Each row below holds a small network's activations on one input, seen along a few directions.
In each table, some parts of the input vary, and every possible input appears once, in random order.
Descriptions start from the smaller parts, as in this example, which fits no table here: line(6) and (point or ring(9) or (values(2) and ring(5))).
Shared parts are said once, and a part with two or three values counts as separate values.
In the rows, 128 means zero.

Other details of the inputs vary at random and push rows far along three fixed directions, the same in every table; ignore that.

Table:
R1: [ 79 135 136 120 169 156 107  82 151 126 118]
R2: [150 118 111 144 110 117 150 150 156 124 145]
R3: [138 111 127 144 105 123 130 162 137 143 114]
R4: [130 217  76 121 155 171 155 116 132  97 181]
R5: [ 88 111 126 104 145 157 116 110 159 127 122]
R6: [137 109 126 140 104 115 120 165 137 137 117]
R7: [157 118 139 124 108 110 139 149 139 131 128]
R8: [ 97 129 137 113 165 144 123  91  99 135 123]
R9: [143 124 110 136 102 128 135 168 140 120 117]
R10: [127  94 121 153 115 131 143 138 181 143 122]
R11: [130 119 136 144 106 137 134 144 168 137 111]
R12: [169 134 123 154 116  80 119 124  70 136 133]
R13: [ 76 120 128 107 167 165 131  85 135 135 113]
R14: [137 100 129 133 104 111 123 164 137 123 119]
R15: [128 106 135 125 124 118 131 141 120 127 123]
R16: [153 115 129 125 110  83 114 142  73 120 122]
R17: [131 111 129 128 119 122 110 138 120 134 114]
R18: [151 125 126 135 126  74 107 110  74 127 142]
R19: [133 107 144 119 117 108 114 130 146 134 115]
R20: [108 114 127 142 122 134 117 122 166 133 119]
R21: [142 135 133 141 130 132 140 134 131 124 133]
R22: [101 135 149 106 157 132 120  80 112 129 134]
R23: [139 106 149 128 121 118 129 127 141 147 111]
R24: [ 82 119 134 105 167 170 125  85 137 140 121]
R25: [114 131 130 120 121 145 131 132 174 119 133]
R26: [125 123 117 153 106 148 144 148 185 131 123]
R27: [139 108 121 142 103 124 135 158 134 133 103]
R28: [ 98 119 148 117 164 131 116  84 125 128 125]
R29: [123 140 140 114 158 114 116  94  52 141 136]
R30: [133 209  91  92 158 183 166 124 106  92 184]
R31: [122 109 132 137 119 130 125 144 176 119 122]
R32: [122 118 138 129 133 112 124 106 116 129 136]
R33: [157 110 134 126 113  85 127 140  70 125 123]
R34: [190 219  99 120 115 133 154 163  97  97 170]
R35: [ 94 128 136 102 163 136 121  93 103 135 136]
R36: [136 124 141 135 117 132 139 134 144 135 126]
R37: [122 136 140 119 140 134 121 104 129 140 113]
R38: [ 90 129 138 120 142 153 114 102 167 133 116]
R39: [145 130 135 131 127  92 103 130  60 128 121]
R40: [128 117 131 137 123 125 124 138 115 135 110]
R41: [113  95 126 128 109 132 126 161 175 133 120]
R42: [162 120 141 150 112  85 124 127  78 137 133]
R43: [128 116 115 136 109 161 142 161 175 132 115]
R44: [169 221  84 140 121 177 180 175 149  87 173]
R45: [124 141 137 121 145  95 100  84  68 122 143]
Description of these inputs: ring(5) and (values(4) or line(5)).
The inputs of R19 and R34 match in every part but the ring(5) part. If R25 is changed in the same way as R19 into R34, which row does it become?
> R38
Which other rows agree with R32 in the ring(5) part? List them by row number.
> R2, R7, R15, R22, R28, R30, R33, R35
Change only the line(5) part in R11. List by row number the other rows that result.
> R12, R26, R37, R44
Change only the ring(5) part in R15. List by row number the other rows that result.
> R8, R14, R39, R40
